These are the activations of a small network on made-up records, seen along a few directions, one row for each record.
After each row come some of the record's fields: GIDE, MIPU, VEBES, GERAM, FIPI, ZAMA, TELUP.
Not every record has every field; a missing one is written none.
The largest differences between rows may come from other fields.
(in the rows, 500 means zero)
Random noise pushes rows far along 13 fixed directions. That doesn't count. These rows show it; they differ only by the noise:
[437 544 383 592 310 502 707 369 522 389 355 349 630 509 568 343 268 292
 392 748 540 632 399 650 424 489 559 290 380 523 503 480 480]
[384 579 487 447 449 459 277 727 498 472 371 656 339 510 593 493 549 496
 568 661 411 588 622 516 359 564 467 437 635 362 560 548 711]
[411 668 528 506 554 621 588 513 351 480 433 529 505 368 461 430 404 516
 319 513 654 534 358 690 356 650 638 453 446 591 581 413 489]
[639 528 550 472 567 507 681 390 402 530 564 750 504 457 522 468 547 494
 462 312 411 425 554 413 637 570 506 611 585 516 352 338 527]
[382 503 605 337 471 325 432 591 373 586 323 383 402 505 533 600 566 660
 537 402 465 520 448 540 300 362 512 602 583 452 633 406 550]
[341 755 463 342 617 594 575 375 289 463 479 678 514 214 474 400 617 413
 602 394 315 351 582 661 572 492 272 587 539 536 415 517 274]
[474 528 590 392 361 482 605 491 322 545 328 458 384 433 486 449 489 482
 392 539 477 604 412 478 301 535 548 515 584 503 551 337 560]
[546 458 465 542 501 459 389 395 536 508 574 377 547 500 622 475 445 578
 599 435 484 316 496 579 532 384 400 439 487 480 430 515 356]
[723 285 575 588 495 490 502 513 711 488 676 656 543 618 521 616 540 455
 644 234 314 472 675 326 668 529 580 631 554 473 322 571 513]
[648 411 540 434 524 448 364 453 541 652 564 401 578 589 536 604 492 680
 587 521 416 420 512 616 646 574 495 386 289 434 364 507 361]
[495 631 508 255 481 397 420 545 425 632 678 554 399 521 368 446 438 499
 580 491 428 367 506 592 559 748 587 366 492 623 482 430 647]
[485 425 509 544 557 468 543 420 479 506 340 638 568 478 744 550 483 548
 589 690 457 594 529 440 695 535 565 405 563 270 438 437 523]
[619 384 575 588 461 459 463 392 621 507 451 433 643 547 603 561 418 570
 501 532 445 494 414 609 467 562 469 432 449 381 333 542 309]
[314 451 480 713 477 745 471 467 568 337 430 525 574 517 641 592 550 458
 551 491 497 659 493 682 537 638 580 643 510 431 390 405 435]
[622 446 460 577 444 429 482 451 453 502 548 575 386 593 695 417 507 566
 482 402 515 383 562 354 516 377 443 543 683 460 436 272 685]

[722 225 624 656 440 439 541 559 691 526 453 352 626 724 508 710 424 624
 364 412 577 665 405 449 430 510 709 549 374 449 468 497 474]
GIDE=gotid MIPU=sigu VEBES=nutan GERAM=none FIPI=none ZAMA=none TELUP=none
[436 291 443 685 428 673 446 551 643 465 495 197 562 700 521 686 535 578
 500 464 664 727 481 545 589 305 744 524 267 583 603 470 484]
GIDE=fuf MIPU=sigu VEBES=nutan GERAM=velo FIPI=guvof ZAMA=none TELUP=none
[320 513 474 457 461 444 485 405 430 475 409 390 500 445 600 483 481 528
 608 554 483 476 426 557 525 439 474 508 597 446 547 435 420]
GIDE=gurov MIPU=sigu VEBES=nutan GERAM=none FIPI=none ZAMA=none TELUP=none
[538 628 429 396 503 441 407 513 469 554 446 597 533 591 502 503 590 575
 486 642 328 496 596 690 581 611 314 450 326 406 332 473 478]
GIDE=none MIPU=none VEBES=none GERAM=none FIPI=none ZAMA=none TELUP=none
[390 499 428 565 305 770 366 511 565 413 695 186 407 476 357 418 430 354
 510 412 576 459 459 665 409 580 576 496 398 776 553 514 398]
GIDE=gurov MIPU=sigu VEBES=nutan GERAM=none FIPI=none ZAMA=nini TELUP=fibo
[641 495 523 508 728 335 617 429 606 556 438 577 799 464 511 572 376 619
 484 505 509 456 479 562 654 397 523 367 292 409 467 775 250]
GIDE=fuf MIPU=sigu VEBES=vaviz GERAM=none FIPI=none ZAMA=none TELUP=none
[634 493 603 468 599 428 585 476 478 550 467 779 526 406 528 486 476 482
 485 578 438 498 530 279 612 589 527 411 630 389 462 543 560]
GIDE=gurov MIPU=sigu VEBES=gaz GERAM=velo FIPI=lor ZAMA=none TELUP=none
[698 398 548 415 340 483 657 314 368 636 412 392 455 512 539 417 451 535
 362 772 530 562 421 349 541 545 478 342 439 426 421 300 507]
GIDE=fuf MIPU=sigu VEBES=nutan GERAM=none FIPI=none ZAMA=merub TELUP=saza
[527 624 486 427 452 570 493 583 474 447 542 752 380 507 382 449 617 388
 446 490 344 536 607 537 467 672 411 565 538 528 374 490 613]
GIDE=gotid MIPU=sigu VEBES=none GERAM=velo FIPI=guvof ZAMA=none TELUP=none
[676 443 482 612 478 701 362 666 634 531 645 573 444 548 443 471 472 422
 483 685 567 567 580 405 572 708 590 334 361 489 464 636 613]
GIDE=none MIPU=sigu VEBES=gaz GERAM=kalov FIPI=lor ZAMA=vuvu TELUP=fibo
[652 549 440 524 533 403 485 521 529 527 465 573 554 645 551 513 561 604
 396 481 428 458 585 549 517 384 319 492 386 444 352 493 482]
GIDE=none MIPU=sigu VEBES=vaviz GERAM=velo FIPI=guvof ZAMA=none TELUP=none
[450 495 457 613 612 469 764 420 516 417 298 733 690 544 620 590 617 488
 444 473 490 705 559 464 675 351 501 615 475 387 417 454 506]
GIDE=fuf MIPU=zuno VEBES=vaviz GERAM=velo FIPI=guvof ZAMA=none TELUP=none
[567 449 570 439 411 581 695 420 371 534 570 614 387 419 448 406 455 353
 504 587 465 569 482 266 653 746 662 474 649 544 460 324 640]
GIDE=gurov MIPU=sigu VEBES=gaz GERAM=none FIPI=none ZAMA=none TELUP=none
[362 579 402 762 446 493 404 601 639 245 435 655 430 660 656 462 524 450
 408 396 570 563 518 538 280 415 435 676 786 475 495 415 757]
GIDE=none MIPU=sigu VEBES=none GERAM=none FIPI=none ZAMA=none TELUP=none
[518 631 491 524 557 544 343 727 572 395 476 684 415 368 432 425 469 418
 415 511 491 494 591 501 261 507 429 443 564 501 616 792 502]
GIDE=gotid MIPU=sigu VEBES=nutan GERAM=none FIPI=none ZAMA=none TELUP=none
[559 552 414 577 596 375 373 582 632 487 512 472 586 544 570 431 324 574
 419 643 647 403 454 597 465 392 496 212 386 500 593 702 511]
GIDE=gurov MIPU=sigu VEBES=gaz GERAM=velo FIPI=guvof ZAMA=none TELUP=none
[337 580 455 377 570 433 635 368 284 495 390 524 498 351 595 455 559 513
 592 454 410 440 495 498 606 378 463 578 595 510 554 382 422]
GIDE=gurov MIPU=tir VEBES=gaz GERAM=velo FIPI=guvof ZAMA=none TELUP=none
[495 454 668 465 507 482 583 583 477 523 458 605 418 505 449 601 516 534
 414 347 540 609 427 393 418 619 730 664 641 542 583 385 633]
GIDE=gurov MIPU=sigu VEBES=nutan GERAM=none FIPI=none ZAMA=nini TELUP=fibo
[690 408 546 568 366 553 688 544 541 451 451 554 490 537 396 489 555 365
 350 343 376 639 596 344 380 399 474 692 467 515 463 537 477]
GIDE=gotid MIPU=sigu VEBES=nutan GERAM=none FIPI=none ZAMA=none TELUP=none
[405 505 520 471 375 355 523 483 509 464 581 343 449 586 435 463 528 418
 514 308 454 401 456 572 296 425 341 725 637 573 494 369 571]
GIDE=gotid MIPU=tir VEBES=gaz GERAM=none FIPI=none ZAMA=none TELUP=fibo
[645 529 488 493 427 505 624 472 457 479 418 522 524 483 457 417 518 440
 358 489 419 525 563 477 371 383 379 518 396 511 456 504 409]
GIDE=fuf MIPU=tir VEBES=nutan GERAM=velo FIPI=lor ZAMA=none TELUP=none
[407 593 457 600 533 515 316 682 527 445 504 385 480 551 529 482 458 601
 398 459 675 446 418 672 223 424 427 519 460 529 613 497 581]
GIDE=none MIPU=sigu VEBES=gaz GERAM=velo FIPI=lor ZAMA=none TELUP=none
[428 667 382 332 396 561 462 495 317 521 292 554 378 365 525 349 568 410
 514 833 324 597 618 561 488 530 349 356 461 437 491 498 483]
GIDE=fuf MIPU=tir VEBES=none GERAM=none FIPI=none ZAMA=merub TELUP=fibo
[561 477 512 452 583 340 650 455 474 544 380 511 607 541 569 565 490 616
 463 499 554 528 493 458 584 311 550 502 430 436 560 471 516]
GIDE=fuf MIPU=sigu VEBES=nutan GERAM=none FIPI=none ZAMA=merub TELUP=fibo
[336 575 280 482 411 400 476 571 537 373 578 597 420 629 572 440 533 358
 646 480 410 501 695 453 634 402 519 547 609 543 552 439 809]
GIDE=gotid MIPU=sigu VEBES=nutan GERAM=none FIPI=none ZAMA=none TELUP=none
[592 482 671 364 550 387 578 547 421 605 406 660 440 472 458 564 643 572
 426 353 397 521 467 374 395 556 475 670 657 439 444 432 537]
GIDE=none MIPU=tir VEBES=gaz GERAM=kalov FIPI=guvof ZAMA=vuvu TELUP=fibo
[377 628 473 621 718 530 505 557 426 482 403 476 623 362 598 449 388 581
 367 700 762 469 402 681 425 485 492 394 365 385 669 530 477]
GIDE=gotid MIPU=tir VEBES=gaz GERAM=velo FIPI=lor ZAMA=none TELUP=fibo
[494 561 384 396 563 531 686 536 377 547 426 433 578 438 452 453 460 427
 497 624 452 609 627 501 705 418 659 393 168 551 639 549 496]
GIDE=none MIPU=tir VEBES=gaz GERAM=none FIPI=none ZAMA=none TELUP=none
[404 415 407 571 455 731 527 477 376 514 440 381 410 481 581 505 609 509
 536 570 588 637 605 386 655 302 566 563 420 513 590 394 507]
GIDE=fuf MIPU=sigu VEBES=vaviz GERAM=none FIPI=none ZAMA=merub TELUP=fibo
[475 511 378 573 417 670 411 470 328 485 728 429 265 534 574 363 588 536
 463 352 650 337 548 402 552 459 489 637 654 650 519 155 746]
GIDE=gotid MIPU=sigu VEBES=gaz GERAM=none FIPI=none ZAMA=none TELUP=fibo
[495 593 360 663 452 648 706 388 445 368 513 654 515 585 546 402 539 390
 336 405 558 588 552 501 618 456 505 629 478 629 401 267 624]
GIDE=gurov MIPU=sigu VEBES=vaviz GERAM=none FIPI=none ZAMA=none TELUP=none
[382 572 303 589 656 343 615 506 517 407 440 604 645 536 694 439 404 458
 572 608 566 482 608 481 724 242 519 430 474 397 640 558 649]
GIDE=gotid MIPU=sigu VEBES=gaz GERAM=none FIPI=none ZAMA=none TELUP=none
[585 466 583 534 617 532 613 409 524 528 406 606 615 412 535 573 504 575
 411 449 510 546 432 523 554 445 488 475 420 475 432 607 287]
GIDE=gurov MIPU=sigu VEBES=vaviz GERAM=velo FIPI=guvof ZAMA=nini TELUP=fibo
[648 357 560 654 508 568 402 516 577 476 517 382 532 576 555 596 502 670
 396 400 607 488 445 532 403 462 509 570 407 453 467 497 390]
GIDE=gotid MIPU=sigu VEBES=nutan GERAM=none FIPI=none ZAMA=none TELUP=none
[629 560 511 376 472 233 311 479 520 594 567 599 450 635 563 472 449 631
 505 609 432 330 435 550 466 673 335 366 634 401 341 407 594]
GIDE=gotid MIPU=sigu VEBES=nutan GERAM=none FIPI=none ZAMA=none TELUP=none
[320 537 598 533 407 478 606 509 651 368 532 549 563 386 381 432 277 235
 503 507 565 534 295 538 322 737 701 430 748 584 566 654 507]
GIDE=gurov MIPU=sigu VEBES=nutan GERAM=velo FIPI=lor ZAMA=nini TELUP=fibo
[482 468 448 601 464 697 367 614 566 419 575 448 413 385 493 453 455 381
 592 518 544 504 620 417 494 427 559 420 475 592 606 725 438]
GIDE=gurov MIPU=sigu VEBES=vaviz GERAM=none FIPI=none ZAMA=nini TELUP=fibo
[503 513 461 330 480 509 444 576 401 623 649 436 356 440 397 477 522 496
 601 449 480 427 587 393 590 427 601 436 443 606 629 517 629]
GIDE=gotid MIPU=sigu VEBES=none GERAM=velo FIPI=lor ZAMA=none TELUP=fibo
[401 356 676 539 499 835 528 487 411 534 497 360 423 286 409 593 521 525
 504 445 632 640 362 412 425 630 732 630 542 546 628 479 329]
GIDE=fuf MIPU=sigu VEBES=nutan GERAM=none FIPI=none ZAMA=merub TELUP=saza
[583 459 422 505 447 455 567 333 582 456 574 395 647 533 507 467 454 426
 557 501 400 400 537 571 633 417 354 446 361 491 357 570 314]
GIDE=gotid MIPU=sigu VEBES=nutan GERAM=none FIPI=none ZAMA=none TELUP=none
[602 421 549 479 448 554 303 704 589 550 587 636 368 614 440 568 615 511
 564 588 376 573 655 390 531 677 483 487 539 425 411 543 659]
GIDE=fuf MIPU=sigu VEBES=gaz GERAM=velo FIPI=guvof ZAMA=none TELUP=none

Which values does each new row have?
[466 544 557 227 428 276 750 512 394 596 295 741 418 550 431 556 598 401
 546 630 260 697 582 317 578 564 526 533 650 437 482 389 740]
GIDE=fuf MIPU=sigu VEBES=none GERAM=velo FIPI=guvof ZAMA=merub TELUP=saza
[482 327 710 373 467 548 503 451 455 645 349 517 490 426 497 675 581 557
 642 688 432 710 361 398 594 769 608 490 599 319 421 431 459]
GIDE=fuf MIPU=sigu VEBES=gaz GERAM=kalov FIPI=lor ZAMA=merub TELUP=fibo
[506 501 510 573 726 527 400 550 605 477 418 583 664 461 561 655 564 626
 567 461 408 482 597 616 610 445 452 545 325 351 453 700 288]
GIDE=none MIPU=sigu VEBES=none GERAM=velo FIPI=lor ZAMA=none TELUP=none
[306 579 458 473 696 481 516 502 435 449 523 697 538 400 592 522 488 475
 647 548 533 460 528 486 730 600 586 485 658 445 545 480 595]
GIDE=gotid MIPU=sigu VEBES=gaz GERAM=none FIPI=none ZAMA=none TELUP=none
[791 426 587 385 550 308 686 392 392 658 499 460 546 552 470 498 481 679
 358 404 523 403 461 364 551 351 481 498 391 514 471 387 488]
GIDE=fuf MIPU=sigu VEBES=gaz GERAM=none FIPI=none ZAMA=none TELUP=none
[352 599 563 412 470 547 612 503 431 454 353 478 494 339 366 472 411 407
 414 547 493 633 373 614 307 618 590 496 510 572 595 539 446]
GIDE=fuf MIPU=sigu VEBES=none GERAM=none FIPI=none ZAMA=none TELUP=none
[430 522 444 556 557 717 559 446 376 489 528 543 484 422 528 475 545 511
 496 486 559 531 544 505 709 553 594 547 432 542 486 389 459]
GIDE=gurov MIPU=sigu VEBES=vaviz GERAM=none FIPI=none ZAMA=none TELUP=none
[692 561 541 350 481 575 471 611 423 632 651 595 353 524 284 480 593 534
 413 453 463 494 560 445 507 603 515 472 383 638 468 473 555]
GIDE=fuf MIPU=sigu VEBES=nutan GERAM=velo FIPI=guvof ZAMA=none TELUP=none
[729 500 564 437 453 420 589 438 420 556 491 436 492 365 443 366 385 522
 359 497 494 401 436 388 374 426 480 371 473 562 534 599 385]
GIDE=gurov MIPU=sigu VEBES=gaz GERAM=none FIPI=none ZAMA=none TELUP=none
[593 497 411 450 333 465 533 539 557 489 548 478 438 564 397 415 444 375
 480 563 419 562 592 405 477 454 563 365 425 626 512 616 587]
GIDE=fuf MIPU=sigu VEBES=vaviz GERAM=velo FIPI=guvof ZAMA=none TELUP=none
[460 599 368 581 522 675 619 567 318 484 553 417 440 526 468 395 517 536
 312 387 688 502 549 546 546 366 602 603 311 686 651 286 638]
GIDE=gurov MIPU=sigu VEBES=gaz GERAM=none FIPI=none ZAMA=none TELUP=none
[439 575 401 475 400 559 534 440 484 409 614 537 439 523 487 410 530 356
 577 394 391 451 553 515 547 562 405 606 600 593 397 358 569]
GIDE=none MIPU=sigu VEBES=nutan GERAM=none FIPI=none ZAMA=none TELUP=none
[532 572 636 424 689 529 663 466 345 531 452 675 483 164 468 410 435 465
 463 546 541 466 443 346 509 624 580 439 625 424 600 571 398]
GIDE=none MIPU=tir VEBES=nutan GERAM=none FIPI=none ZAMA=none TELUP=none
[609 463 435 488 329 527 507 410 525 463 549 471 416 543 480 379 499 381
 517 529 375 486 555 458 480 471 418 431 531 569 385 485 479]
GIDE=fuf MIPU=tir VEBES=none GERAM=velo FIPI=guvof ZAMA=none TELUP=none
[535 585 509 303 454 272 488 512 484 625 421 421 496 546 442 456 394 513
 453 676 481 497 435 542 428 510 478 304 418 489 543 557 558]
GIDE=none MIPU=sigu VEBES=vaviz GERAM=none FIPI=none ZAMA=vuvu TELUP=fibo
[510 555 415 515 452 462 617 348 547 410 591 527 615 488 502 368 372 339
 522 505 390 415 483 608 592 629 489 445 495 580 361 497 422]
GIDE=gurov MIPU=tir VEBES=gaz GERAM=none FIPI=none ZAMA=none TELUP=none
[554 463 505 517 491 490 560 405 489 543 469 367 588 563 503 533 397 583
 371 560 601 547 351 609 529 576 611 421 343 525 493 398 428]
GIDE=gotid MIPU=sigu VEBES=nutan GERAM=none FIPI=none ZAMA=none TELUP=none
[538 447 467 517 483 441 459 448 489 538 547 540 461 612 620 480 527 571
 523 615 533 418 546 418 595 500 410 479 552 411 420 327 672]
GIDE=fuf MIPU=sigu VEBES=gaz GERAM=velo FIPI=lor ZAMA=merub TELUP=saza
[467 539 551 552 734 330 339 587 599 505 361 647 598 470 633 619 436 709
 540 563 622 432 407 570 438 502 519 408 620 336 561 654 494]
GIDE=fuf MIPU=sigu VEBES=none GERAM=kalov FIPI=lor ZAMA=merub TELUP=fibo
[301 375 446 552 503 501 586 497 536 452 595 381 508 636 509 622 536 453
 627 303 617 583 486 406 692 332 747 637 562 639 648 367 688]
GIDE=gotid MIPU=sigu VEBES=gaz GERAM=velo FIPI=guvof ZAMA=none TELUP=none
